Each row below holds a small network's activations on one input, seen along a few directions.
Each table varies a few parts of the input and shows all the possible inputs, shuffled.
Descriptions start from the smaller parts, as in this example, which fits no table here: ring(8) and (point or (values(2) and line(4)) or line(9)).
Shared parts are said once, and a part with two or three values counts as separate values.
In the rows, 128 means zero.

Other details of the inputs vary at random and push rows far along two fixed directions, the same in every table; ignore that.
These rows show it; all are for the same input, with only those details redrawn:
[ 73 136 147  95 120 123 135 106 129 107 158 148  96 107]
[117 148 101 170 143 127 149 129 160 103 135  89 159 118]
[137 148 114 137 142 133 126 130 141 117 115 100 144 118]
[136 149 113 138 142 130 131 129 142 118 114  98 147 116]
[162 150 123 101 133 137 103 134 129 131  86 118 125 120]
[ 80 138 141 103 120 125 135 110 136 107 149 147  99 113]
[ 72 137 147  93 119 122 133 106 132 108 157 150  97 109]
[ 79 142 144  95 118 123 128 109 133 108 155 150  96 114]

A family of inputs:
row 1: [141 125 111 188 128 113 159 125 148 117 145 100 159 138]
row 2: [111 145  98 176 141 128 156 134 155 114 139  94 149 122]
row 3: [179 118 155 118 116 118 107 134 123 123  97 129 134 125]
row 4: [168 107 127 118 131 125 106 147 106 152 104 128 120 144]
row 5: [145 128  91 148 141 112 122 136 123 115 112 102 154 139]
row 6: [117 114  93 196 149 113 149 142 137 121 136  97 159 147]
row 7: [149 100 137 175 135 126 128 138 127 138 121 119 152 139]
row 8: [127 131  84 149 146 142 118 152 132 143 108 109 148 130]
row 9: [136 155  95 133 142 128 115 129 139 120 111 104 156 117]
row 10: [187 129 139  88 122 158  99 135 118 172  87 130 123 134]
row 11: [123 150 108 169 155 143 177 157 142 119 142 144 197 140]
row 12: [172 134 145 132 121 145 119 142 132 148  93 113 137 119]
row 13: [133 153  88 140 142 133 120 135 132 128 114 106 145 122]
row 14: [131 143 115 175 129 133 157 123 163 116 144  92 166 119]
row 15: [ 65 115 138 114 126 137 132 126 123 136 153 160  87 126]
row 16: [ 99  98 168 124 103 119 136 105 115 126 163 165 108 131]
row 17: [ 78 125 134  95 117  95 123 103 116  97 152 157 106 127]
row 18: [155 121 116 152 134 112 137 138 134 121 123 105 140 134]
row 19: [ 80 114 147 105 116 102 136 111 110 107 160 157  88 129]
row 20: [140 117 137 172 137 151 129 146 142 151 119 109 152 130]
row 21: [ 91 120 161  92 123 113 152 125  94 105 165 217 126 146]
row 22: [ 80 120 150 100 115  97 134 107 118  93 162 153  96 125]
row 23: [187 139 137  80 128 149  92 144 112 159  79 129 102 125]
row 24: [ 74 113 148 113 123 136 132 125 126 147 164 159  91 124]
row 25: [136 119 126 197 126 113 155 128 145 111 146 105 159 130]
row 26: [199 115 140  93 119 139  97 132  99 160  92 135 120 142]
row 27: [174 139 153 116 117 142 107 137 134 138  93 120 136 114]
row 28: [166 123 131 126 130 156 114 145 129 167  96 122 130 137]
row 29: [181 125 163  87 117 159  93 137 111 170  84 140 114 128]
row 30: [ 92 133 153 116 108 134 143 108 134 132 168 151  99 118]
row 31: [117 138  92 182 140 138 155 136 153 126 138  94 154 133]
row 32: [171 145 139  69 132 141  89 132 111 142  74 130 107 118]
row 33: [129 117 103 183 137 115 158 127 143 122 152 101 156 143]
row 34: [ 93 102 151 131 117 118 137 108 111 137 169 163 102 140]
row 35: [188 114 135  67 125 135  83 137  86 152  77 142  99 144]
row 36: [107 116 153 116 107 109 141 103 129 108 163 152 109 125]
row 37: [132 129 109 177 133 104 154 128 155  96 147  94 159 131]
row 38: [123 134 102 180 137 139 157 135 155 132 146  95 153 132]
row 39: [ 75 110 124 110 120 108 131 105 108 118 157 157 109 137]
row 40: [ 58 124 122  96 115 131 133 110 122 129 160 157 102 120]
row 41: [183 145 148  67 130 143  90 133 112 150  80 132 104 116]
row 42: [153 110 104 104 132 126  92 145  95 143  93 132 126 145]
Changing only one part turns row 21 into row 11. The same change can be made to row 26. Which row results?
Answer: row 10
Changing only one part turns row 8 into row 42. The same change can be made to row 2. Which row results?
Answer: row 19
What is each input in this table made of?
Answer: values(2) and (point or (line(4) and line(5)))
Start at row 20 and move only the line(4) part, one step at a time. The first step leads to row 29. Which rows follow, in order?
Answer: row 12, row 27
Change only the line(4) part in row 34. List by row number the other rows that result.
Answer: row 1, row 26, row 36
Change only the line(5) part in row 37. List by row number the other rows that result.
Answer: row 3, row 17, row 22, row 36

A family of inputs:
row 43: [ 87 126 170 115 111 136 142 108 134 128 164 160 101 114]
row 44: [119 104 136 204 126 128 172 125 148 129 166 120 162 142]
row 45: [ 89 125 159  71 114 135 116 112 118 131 146 167  76 117]
row 46: [108 128 152  48 117 116  97 117  94 120 123 175  80 122]
row 47: [104 110 144 144 121 121 142 122 126 129 153 142 118 132]
row 48: [ 64 114 125 147 123  93 155 109 127  96 180 145 121 133]
row 49: [142 103 117 193 137 123 151 140 133 136 137 114 165 151]
row 50: [ 76 144 133 152 120 134 158 107 165 112 174 116 126 106]
row 51: [124 144 145  17 118 127  79 116  95 124  98 161  72 111]
row 52: [190 162  82 131 149 146 103 151 140 133  67  74 163 123]
row 53: [106 100 131 144 123 112 145 125 113 131 155 154 128 145]
row 54: [112 143 111 203 136 136 172 125 176 114 161  84 167 119]
row 55: [118 110  89 206 143  98 164 134 139 105 154 104 179 152]
row 56: [168 142 130  60 127 143  87 139 106 149  78 138 104 124]
row 57: [224 140 112 129 147 152  91 164 122 159  50  92 157 132]
row 58: [215 156 100 115 148 155  87 157 134 152  47  77 152 119]
row 59: [ 67 136 130  94 120 109 134 108 124 100 161 151  98 117]
row 60: [146 119 132 189 127 135 153 132 148 134 139 104 158 134]
row 61: [127 131 145  72 121 132 103 127 104 137 114 160  97 125]
row 62: [174 122 118 126 133 129 108 144 113 143  94 121 136 141]
What is each input in this table made of?
Answer: line(4) and line(5)
Changing only the line(5) part turns row 56 into row 62. The same change can be made to row 45. Which row results?
Answer: row 47
Change only the line(5) part in row 44. List by row number the other rows that result.
Answer: row 43, row 50, row 54, row 60
Change only the line(4) part in row 53. List by row number the other rows that result.
Answer: row 44, row 49, row 55
